Each row below holds a small network's activations on one input, seen along a few directions.
In each table, some parts of the input vary, and every possible input appears once, in random order.
Descriptions start from the smaller parts, as in this example, which fits no table here: one of 3 separate values, together with either a single point or one of 11 places along a line or (one of 4 places along a line, together with one of 5 places around a ring).
Shared parts are said once, and a part with two or three values counts as separate values.

Other details of the inputs shift rows strongly along three fixed directions, in all tables alike. That doesn't count.

A family of inputs:
row 1: [  8  -3 -23 -21  12 -14  -7  10   0  -4   0  11 -10   2]
row 2: [-16 -22   5   9 -12   1   3 -15  -1 -11 -11  -8   4   8]
row 3: [  1  10 -26 -27 -10 -16 -12   9 -11 -17  -5  -2 -19  -8]
row 4: [  3  41  37   2 -47  -2 -25   2 -27   3 -27 -40 -10   0]
row 5: [ 11  19  -6 -25  26  -5  16  28  -7  29  37   4   7 -16]
row 6: [-20 -27  -5  11  -4  -8   3 -15  28 -24 -10   3   3  17]
row 7: [-13 -10   5  13 -10   0   4 -13  -3 -16  -6   1  -1  11]
row 8: [ -8 -36   2  15  16   0  18 -16  16  -6   9  12   9   6]
row 9: [ -5 -24   2  16  14  -2   4  -5  26  -5 -11  18  16  11]
row 10: [ -1   5 -11 -20 -19 -10 -17  -1 -25  -3  -9   6 -21   5]
row 11: [-13  10 -21 -31  -9 -21  -8  10 -13 -14  -4  -5 -21   1]
row 12: [ -5  -4 -33 -29   2 -21 -10  -5 -21 -12   1  14 -23 -11]
row 13: [ -4 -28  -7  21  11   5   7 -22  18  -4   1  19   9   0]
row 14: [-10 -32 -12  15   6   3   5 -27  15 -23  -8   4  -3  13]
row 15: [ -3  31  20   5 -49  18 -18   3 -30  -7 -22 -24  -9  -7]
row 16: [-12 -26   5  12  -4 -13  -1 -10  19 -24 -19  15   8  19]
row 17: [ 12 -27  16  30  17  -3   3 -29  35  -8  -8  -3  11  10]
row 18: [ -3 -16 -30 -29  15 -17  -1   0 -13   7  23   7 -17  -5]
row 19: [ 13  25  26  21   2  31  17  20   8  26  10 -25  29  -8]
row 20: [ -2   6  -7 -20 -14 -14 -13   2 -28  -7  -9   8 -20   3]
row 21: [ -8 -12 -28 -26   3 -15  -9 -10 -15 -18   4   5 -29   2]
row 22: [ -1 -13  33  29  -6  -8  -5 -23  19 -13 -15  -9   6  12]
row 23: [20 -6 12 25 26 26 13  1 12 29 10 19 17 -4]
row 24: [ 5  5 18 19 28 15 27 11 25 19 21 10 25 -1]
row 25: [ 31  36  28   3   5   9  -5  12  -7  35  13 -19   3 -13]
row 26: [ 18  21 -11 -10  24   5   6  25   2  26  23  10   6 -23]
row 27: [ -9 -25  -6  22  10  -1   9 -11  32  -8  -3  14  16   4]
row 28: [  5  -8 -21 -23  -3 -12 -12  -6 -15 -13  -9  11 -26   5]
row 29: [-14  -9   9  10 -11   6  -3  -7  17 -25 -14  -8   3  14]
row 30: [  6  40  40   5 -50   1 -27  -1 -23   1 -22 -41  -8   4]
row 31: [ -8 -11 -25 -37  -1 -21  -7   4  -3 -16   5  -4 -19   2]
row 32: [ 16  38   2  -8   8   9   6  22 -26  32  23   6   2 -25]
row 33: [  4  25  29  20   2  27  20  21   9  32   9 -17  30 -10]
row 34: [-12 -25   6  14  -7  -4  -9 -11  21 -20 -20  11  10  22]
row 35: [  6  -8 -34 -22  13 -11  -3  -6 -10  -8   8  15 -20 -12]
row 36: [ 11   9   8  18  25   9  25  16  18  26  20  17  25 -16]
row 37: [ -6 -12  10  12 -12   3  -9  -5  13 -18 -23   2   9  16]
row 38: [ -7  48  17  -3 -47   9 -15  23 -26   0 -25 -27  -1  -9]
row 39: [ 7 -5 14 35 27 29 23 -5 19 30 21  9 27 -2]
row 40: [ 19  17  -8 -14  26   5   3  16 -16  32  19  21  -2 -14]
row 41: [  5 -16 -33 -28  23 -13   4  -4  -8   0  22   5 -16  -5]
row 42: [-13 -39  -1  13  -1   3   4 -21  12 -16  -6  -2   1  11]
row 43: [-12   7 -23 -31  -7 -16 -12  -2 -29 -11   0  -1 -28  -2]
row 44: [ 15  22 -12 -27  31   0  15  32  -5  41  42   2   5 -18]
row 45: [-12  28  42  36 -52  32  -6   4   1 -16 -35 -44  18  15]
Description of these inputs: one of 5 places along a line, together with either a single point or (one of 2 separate values, together with one of 4 places along a line).
Q: The inputs of row 36 and row 27 match in every part but the place on the line of 5. If row 32 is changed in the same way as row 36 into row 27, which row does it become?
A: row 13
Q: The inputs of row 45 and row 29 match in every part but the place on the line of 5. If row 17 is changed in the same way as row 45 into row 29, which row does it become?
A: row 25
Q: A walk changes only the place on the line of 4. It starts at row 20 and steps to row 32. List the rest of the walk in order.
A: row 7, row 8
Q: Which other rows does row 5 become when the place on the line of 4 takes its other values? List them by row number.
A: row 16, row 24, row 36
